Each row below holds a small network's activations on one input, seen along a few directions.
In each table, some parts of the input vary, and every possible input appears once, in random order.
Descriptions start from the smaller parts, as in this example, which fits no table here: one of 6 places along a line, together with either a single point or one of 9 places along a line or (one of 3 separate values, together with one of 5 places around a ring).
Shared parts are said once, and a part with two or three values counts as separate values.
In the rows, 128 means zero.

Other details of the inputs vary at random and push rows far along two fixed directions, the same in every table; ignore that.

A family of inputs:
row 1: [ 66  82  75  97  75 143  89 104 169 213 115]
row 2: [ 93 108  99 116  88 140 116 118 160 189 156]
row 3: [139 137 102 143 125 118 137 105 106 137 132]
row 4: [122 119 179  54  82 168  81  84 142 188 161]
row 5: [117 112  71 156 126 127 135 136 126 125  83]
row 6: [103 106 103 117 102 150  95 124 150 160 103]
row 7: [137 123 203  88 148 148 135 123 132  98 148]
row 8: [129 123 121 131 143 120 136 141 121 105  82]
row 9: [115 131  70 153 127 102 119 144 134 127  86]
row 10: [147 126 217  89 138 153 136 123 135 104 140]
row 11: [126 144  99 143 122 108 124 128 114 136 137]
row 12: [152 144 211  94 146 143 122 126 104 103 141]
row 13: [131 134 100 145 123 114 125 144 124 135 141]
row 14: [146 140  96 173 151 102 155 152 103 102 127]
row 15: [125 131  87 149 124 127 109 144 134 121  89]
row 16: [140 127 205  84 146 150 108 138 129 101  94]
row 17: [162 156 186 135 159 124 137 143 127  76 130]
row 18: [138 134 110 164 147 113 170 146 116 102 125]
row 19: [151 151  99 175 152  99 145 158 106  96 128]
row 20: [128 143 104 147 129 109 129 127 111 130 136]
row 21: [120 134  98 154 143 107 140 131 135 113 142]
row 22: [148 153  97 156 132 108 132 116 106 123 128]
row 23: [144 134  94 169 148 104 162 150 102 103 125]
row 24: [143 148 132 150 140 111 137 138 134 102 131]
row 25: [151 133 226  93 144 152 128 125 135 100 142]
row 26: [101  99 203  49  87 184  92 106 170 192 172]
row 27: [109 113  97 144 116 128 146 126 139 156 143]
row 28: [117 124 100 152 144 111 149 126 131 115 142]
row 29: [149 140 183 108 145 133 138 128  99 102 133]
row 30: [113 130  98 141 128 112 129 127 143 128 147]
row 31: [ 66  72  53 115  70 155  98 101 163 215 112]
row 32: [168 148 179 112 145 134 139 116  96  97 127]
Each input here is: one of 4 places along a line, together with either one of 2 separate values or one of 6 places along a line.
The inputs of row 14 and row 19 match in every part but the place on the line of 4. If row 28 is changed in the same way as row 14 into row 19, which row does it become?
Answer: row 21
A walk changes only the place on the line of 6. It starts at row 7 and steps to row 10. List the rest of the walk in order.
Answer: row 18, row 23, row 29, row 32

A family of inputs:
row 33: [129 134  98 148 134 108 139 129 114 122 129]
row 34: [123 125 123 128 120 133 127 115 135 140 137]
row 35: [123 120 117 121 118 136 116 130 136 137 123]
row 36: [131 122 145 108 126 144 114 128 126 133 120]
row 37: [129 125 153 112 119 142 122 126 132 142 144]
row 38: [160 142 220  87 142 153 114 132 115  93 110]
row 39: [125 124 123 128 118 134 130 122 135 142 141]
row 40: [117 126 123 124 120 127 112 126 143 140 118]
row 41: [116 125 111 142 138 121 140 135 131 118 122]
row 42: [122 122 125 124 118 127 132 126 132 145 138]
row 43: [122 126 124 126 119 129 123 125 126 145 141]
row 44: [129 132  91 172 147 109 153 149 124 104 115]
row 45: [145 147 139 135 145 120 125 146 123  95 111]
row 46: [151 152 122 158 155 109 142 136 109  88 122]
row 47: [121 120 121 122 120 136 120 123 128 143 113]
row 48: [121 123 122 121 122 126 127 115 132 139 137]
row 49: [147 146 137 139 146 120 132 134 108 101 130]
row 50: [121 123 124 123 120 128 131 116 135 140 135]
row 51: [123 122 124 124 119 129 133 122 135 141 138]
row 52: [120 124 124 122 120 124 128 125 127 145 138]
row 53: [114 109 124 124 124 131 130 128 142 134 128]
What do these inputs look like to the network?
Answer: either one of 3 separate values or one of 6 places along a line or (one of 2 separate values, together with one of 6 places around a ring)
Which other rows does row 39 become when the choice among 2 separate values takes its other values? List them by row number.
Answer: row 51
